These are the activations of a small network on made-up records, seen along a few directions, one row for each record.
Here are examples, each followed by its value of one field, Givuv.
The largest differences between rows may come from other fields.
(in the rows, 500 means zero)
Strong random noise was added to every row along 11 fixed directions; ignore it. To show where, here is one row again and again, with new noise each time:
[486 402 626 653 533 464 478 575 478 460 452 684 678 605 469 415 567 304
 304 475 410 583 550 491 549 346 509 590 554 464 481]
[565 447 532 670 597 474 546 420 486 409 229 772 497 508 490 523 760 351
 311 370 497 418 364 461 554 202 518 554 432 688 258]
[358 493 579 496 230 647 375 597 414 490 568 561 504 468 570 533 352 617
 564 773 592 531 402 636 367 546 638 566 354 405 710]
[618 192 403 566 692 418 658 616 391 499 489 409 554 466 556 452 682 311
 500 562 348 461 449 579 645 503 374 596 655 447 227]
[508 507 441 428 556 532 473 592 607 413 623 347 508 539 544 567 281 571
 663 467 445 468 521 629 340 681 574 537 510 467 662]
[523 538 596 509 390 518 533 465 522 485 632 582 456 574 413 335 489 527
 472 371 472 652 628 669 499 581 543 350 418 399 701]
[616 523 492 591 414 655 610 387 521 261 387 680 506 538 149 442 611 511
 478 275 474 323 471 406 127 188 541 499 394 618 644]
[496 536 651 508 602 493 472 306 410 595 625 543 373 524 438 466 463 488
 320 492 607 684 556 756 607 573 628 452 469 365 506]
[572 491 354 610 314 418 573 467 551 455 401 602 587 405 690 516 779 470
 500 459 474 438 422 361 624 410 470 510 450 567 345]
[712 443 281 621 441 450 497 182 578 558 632 719 636 495 697 492 560 489
 608 465 479 645 610 677 602 467 581 307 493 524 439]
[434 758 541 519 201 390 410 499 579 561 418 692 616 465 767 368 771 366
 110 399 551 573 607 337 660 256 637 748 441 446 579]
[706 472 272 453 711 519 631 330 581 455 385 462 551 418 393 415 560 506
 545 412 429 402 495 358 499 389 365 393 642 580 299]
[511 718 345 412 569 530 398 326 647 461 452 397 531 397 598 695 351 629
 513 513 621 381 425 363 387 489 626 610 524 563 472]

[511 495 520 247 820 538 539 628 467 587 366 382 293 470 531 319 455 479
 434 512 490 500 513 663 593 515 396 493 569 527 405]
z4
[549 553 510 363 655 527 506 571 507 618 705 386 514 589 543 320 318 407
 394 510 426 572 728 761 541 542 482 542 648 414 681]
z9
[368 537 592 639 263 611 529 468 324 430 548 483 444 410 449 736 592 553
 383 699 676 326 274 442 394 414 578 681 379 456 535]
z1
[177 725 904 547 301 476 215 685 545 573 476 708 629 665 544 446 328 404
 140 596 583 705 577 441 564 453 647 670 432 400 747]
z8
[518 437 524 623 379 428 521 519 526 417 382 640 627 508 456 414 712 405
 400 371 445 536 533 309 510 343 464 543 491 511 440]
z6
[351 493 485 437 526 393 362 799 538 665 495 421 703 506 852 415 392 397
 420 777 419 583 545 399 784 555 373 604 680 423 419]
z5
[437 539 486 405 422 595 368 389 422 636 469 523 551 394 522 414 418 529
 419 750 630 593 542 429 548 412 517 519 531 400 500]
z2
[570 444 444 705 582 489 447 246 491 478 246 749 738 485 368 608 623 422
 404 536 541 469 411 145 528 192 486 486 568 627 211]
z3
[752 329 221 360 773 563 536 216 462 552 797 315 370 441 509 594 340 560
 775 508 502 509 605 913 296 614 642 472 615 469 498]
z7
[502 236 512 645 681 504 533 678 442 425 554 394 829 565 386 593 387 380
 611 711 338 472 492 363 450 524 338 563 763 438 409]
z8
[590 732 419 263 670 498 499 398 614 525 360 415 356 421 492 337 483 560
 380 293 532 459 586 443 467 423 516 541 536 546 514]
z6
[375 712 587 525 218 578 423 320 512 554 461 684 478 411 522 589 508 685
 471 662 699 527 360 416 625 473 528 299 354 555 523]
z3
[536 416 347 576 387 497 416 407 449 569 501 568 697 436 664 577 507 522
 622 725 527 537 452 431 516 470 521 526 525 489 414]
z8
[312 512 853 593 584 492 508 588 367 434 466 428 214 536 407 699 499 513
 400 472 650 506 295 672 594 712 589 498 281 489 456]
z2
[413 533 667 567 577 498 386 554 579 500 527 679 530 653 651 618 365 398
 433 483 516 560 495 761 565 506 596 468 448 605 567]
z4
[597 139 373 565 504 484 534 543 373 521 590 458 570 476 565 505 556 428
 707 652 406 547 509 666 483 573 497 520 561 414 389]
z6
[471 444 535 567 270 558 577 384 298 551 560 522 459 385 398 447 700 511
 357 651 620 509 462 431 537 374 457 534 469 369 479]
z1
[458 441 494 341 688 653 381 573 415 533 482 470 397 485 486 506 250 538
 545 688 540 430 458 668 298 437 561 642 545 509 573]
z10
[363 509 557 434 417 625 370 462 250 700 573 465 416 402 619 611 426 521
 351 925 724 495 381 656 545 431 662 689 468 369 532]
z5
[604 393 308 534 618 474 463 349 452 541 371 613 547 409 625 521 588 461
 538 599 498 497 431 477 564 366 502 527 530 591 213]
z7
[565 564 539 329 521 623 721 441 352 485 442 391 243 400  89 246 687 521
 304 371 539 359 505 462 362 333 435 567 501 428 537]
z7
[472 445 614 451 719 537 592 630 577 374 353 426 379 582 182 422 376 583
 624 324 398 479 467 403 464 635 307 236 512 578 488]
z10
[455 620 636 590 428 402 608 377 376 521 463 464 357 404 343 534 749 551
 317 430 630 500 425 297 662 524 429 455 438 438 341]
z10
[528 443 490 527 598 464 520 636 550 477 536 477 600 618 533 439 426 432
 540 410 366 524 585 523 527 560 406 439 567 533 563]
z1
[351 599 571 446 334 546 489 545 371 551 477 400 405 385 501 450 555 579
 389 670 615 493 426 373 580 550 443 566 435 400 480]
z9
[589 521 452 495 522 489 620 403 468 428 506 394 413 423 341 487 668 494
 478 331 520 386 524 377 428 472 416 524 515 497 437]
z2
[481 485 445 550 572 553 372 458 582 502 236 758 571 494 693 518 474 472
 466 576 532 486 407 464 585 277 477 461 460 733 331]
z9
[649 357 195 306 521 495 646 695 548 527 450 399 468 406 749 286 661 424
 657 495 310 377 539 568 515 430 407 605 595 551 460]
z3
[605 369 345 471 461 487 556 706 491 503 530 566 521 575 735 370 611 355
 560 430 335 439 582 715 448 375 508 627 483 579 628]
z5
[520 433 520 477 313 503 590 745 562 501 411 620 638 553 531 164 665 402
 495 409 298 568 644 375 600 423 298 365 516 488 596]
z4

Here are new rows. What is Givuv for each?
[603 672 295 400 622 553 500 240 550 605 439 407 656 332 458 483 400 574
 460 676 584 431 509 217 598 390 340 411 697 541 316]
z2
[476 698 490 156 596 572 351 652 634 664 317 619 401 504 716  99 311 539
 396 519 454 638 647 628 615 411 479 467 509 541 680]
z3
[423 496 634 552 537 685 518 479 384 302 221 516 250 449 163 720 479 684
 609 510 672 253 176 387 182 447 514 463 270 665 408]
z4
[433 742 603 494 727 455 391 355 620 485 504 413 570 609 376 654 279 460
 253 365 584 488 572 340 456 484 581 579 618 519 544]
z1
[566 605 421 400 489 444 491 432 568 623 542 502 576 479 616 314 540 459
 396 480 475 627 670 451 667 465 516 491 589 398 552]
z3
[446 443 613 510 735 477 516 839 576 361 457 404 623 650 470 470 421 250
 341 375 315 408 557 485 422 438 446 778 629 503 580]
z2
[369 497 613 385 598 526 405 736 492 480 420 407 373 548 632 537 367 451
 469 522 513 469 444 653 415 571 624 722 417 488 588]
z4
[392 505 657 669 469 397 479 532 496 304 486 417 425 546 397 824 548 504
 477 346 551 407 332 423 348 619 644 671 352 514 446]
z7
[528 515 547 532 448 523 634 411 422 563 528 530 381 446 495 428 638 582
 503 531 549 557 488 584 744 581 353 210 446 522 412]
z9
[540 304 557 666 583 466 659 550 410 385 444 585 468 554 378 587 723 325
 449 396 417 346 392 562 472 331 443 558 503 615 366]
z10
